A small network was trained on made-up records. Each row is its average activation on records with the value named, seen along a few directions.
Values that are neighbours, or in one group, have similar rows; names and order tell nothing.

Other fields vary at random and push rows far along two fixed directions, the same in every table; ignore that.
These rows show it; all are for the same value of a field, averaged over different records:
[-31  23 -30 -10 -35  14  -8  19  12 -18]
[-29  19 -17  -7 -32   7 -14  18   6 -17]
[-15   6  42  13  -2 -16 -24   2 -33  -4]
[-91  14 -37  -5 -77  19 -59  41   6 -21]
[ 16  24  -3  -7   4   1  21  -2   1 -14]
[ 34  26  -3 -12  14  -3  35  -7   3 -13]
[-18   3  57  16  12 -21 -27   1 -38  -9]
[ 24  31 -36 -20  -8   9  32   6  18 -18]

L, 20 values:
l10: [ 28  -5 -84 -17  -3  31  32  -2  48  -5]
l6: [ 17 -13  -4 -16  20 -21  31   5  18  13]
l3: [-28   5  11   9 -17   1 -23  17 -21   6]
l4: [ 70   7 -37 -53  13  11  61 -39  64  -5]
l5: [ 30 -10   9  -5   7   1  14 -36  14   5]
l19: [-19 -24 -48  -9  -5  34 -13   5   8   7]
l1: [  3 -24  16 -12  13 -20  15  12  -8  15]
l20: [  8  13  31   6  10 -12   0  -5 -20 -12]
l12: [ -2 -13  -3  -7 -15  -8  -8 -19  34   5]
l17: [-28  26 -18 -10 -22   4 -21   9   6 -18]
l11: [ 35 -30  26  20  21   3  -6  -4  -7   1]
l7: [  7 -21  46  15  41 -12  16  11 -32  29]
l8: [ 27 -10   6   8  19  -2   5 -32   5   5]
l14: [ 28  15  48  17  37 -12  18  -1 -31  12]
l18: [-45 -10  -2  11 -36  -2 -44  25 -16   6]
l13: [ 12  29 -21   2  -7   6  15   9   1   9]
l15: [  9 -23  31  26  26  -8 -14 -13 -14   6]
l9: [-20 -10  -2   4   4 -10 -15  21  -3  24]
l2: [ -8  -8 -10   9 -29   4   9 -26  20  -3]
l16: [-15 -40  31  34  47   1 -28 -13 -38  15]
The values of L form a tree with 5 forks.
Question: Which values are neighbours of l14? Give them in the order they are listed.
Answer: l3
Question: Which values are neighbours of l8? Give them in the order they are listed.
Answer: l5, l15
Question: Which values are neighbours of l17? Give them in the order they are listed.
Answer: l20

V, 20 values:
v14: [ -3   9 -78 -20 -28  30  26  25  38   6]
v3: [ 18   5  26  14  15  -5 -10 -21 -15 -11]
v19: [-30  -6  16 -10   8 -17 -14  21 -17  -5]
v11: [-50  -8 -72 -26 -66  19 -21  14  51  -7]
v9: [ 11  -1 -35 -30 -17   2  22 -13  54  -4]
v20: [ 22 -14  37  29  31 -10   7   4 -33  23]
v13: [-28  25 -17 -25 -39   0  -2  15  22 -13]
v7: [-34  -7  59  31 -11 -30 -41   3 -46  14]
v12: [-43   5  12   9 -15   8 -43  11 -33  -7]
v8: [  6 -15 -25 -10  -9  12  -3  -3  26   6]
v17: [ 46   5 -20 -23  31  10  50   3  10   9]
v5: [ -7   2  23  12 -10   3 -22 -14  -4 -23]
v18: [-14  16  21   4  -8 -20  -4   2  -5  -1]
v1: [ 30   0  35  -4  53 -22  17   2 -21  12]
v15: [-38   7 -13   7 -23  16 -35  12  -4  -8]
v6: [-12 -16  -4   7  -1   5  -4   2   6  12]
v2: [-37 -34  -2  13  -9   7 -38  -9  -6   4]
v10: [ 95  29 -47 -18  57  17  78 -22  26 -21]
v4: [ 24   0  45  22  -2 -16   8  -5 -27   7]
v16: [ 43   0  39  18  43 -10  30 -25 -21   7]
The values of V form a tree with 5 forks.
Question: Which values are neighbours of v5? Give them in the order they are listed.
Answer: v3
Question: Which values are neighbours of v18? Give them in the order they are listed.
Answer: v13, v7
Question: Which values are neighbours of v17? Give them in the order they are listed.
Answer: v14, v1
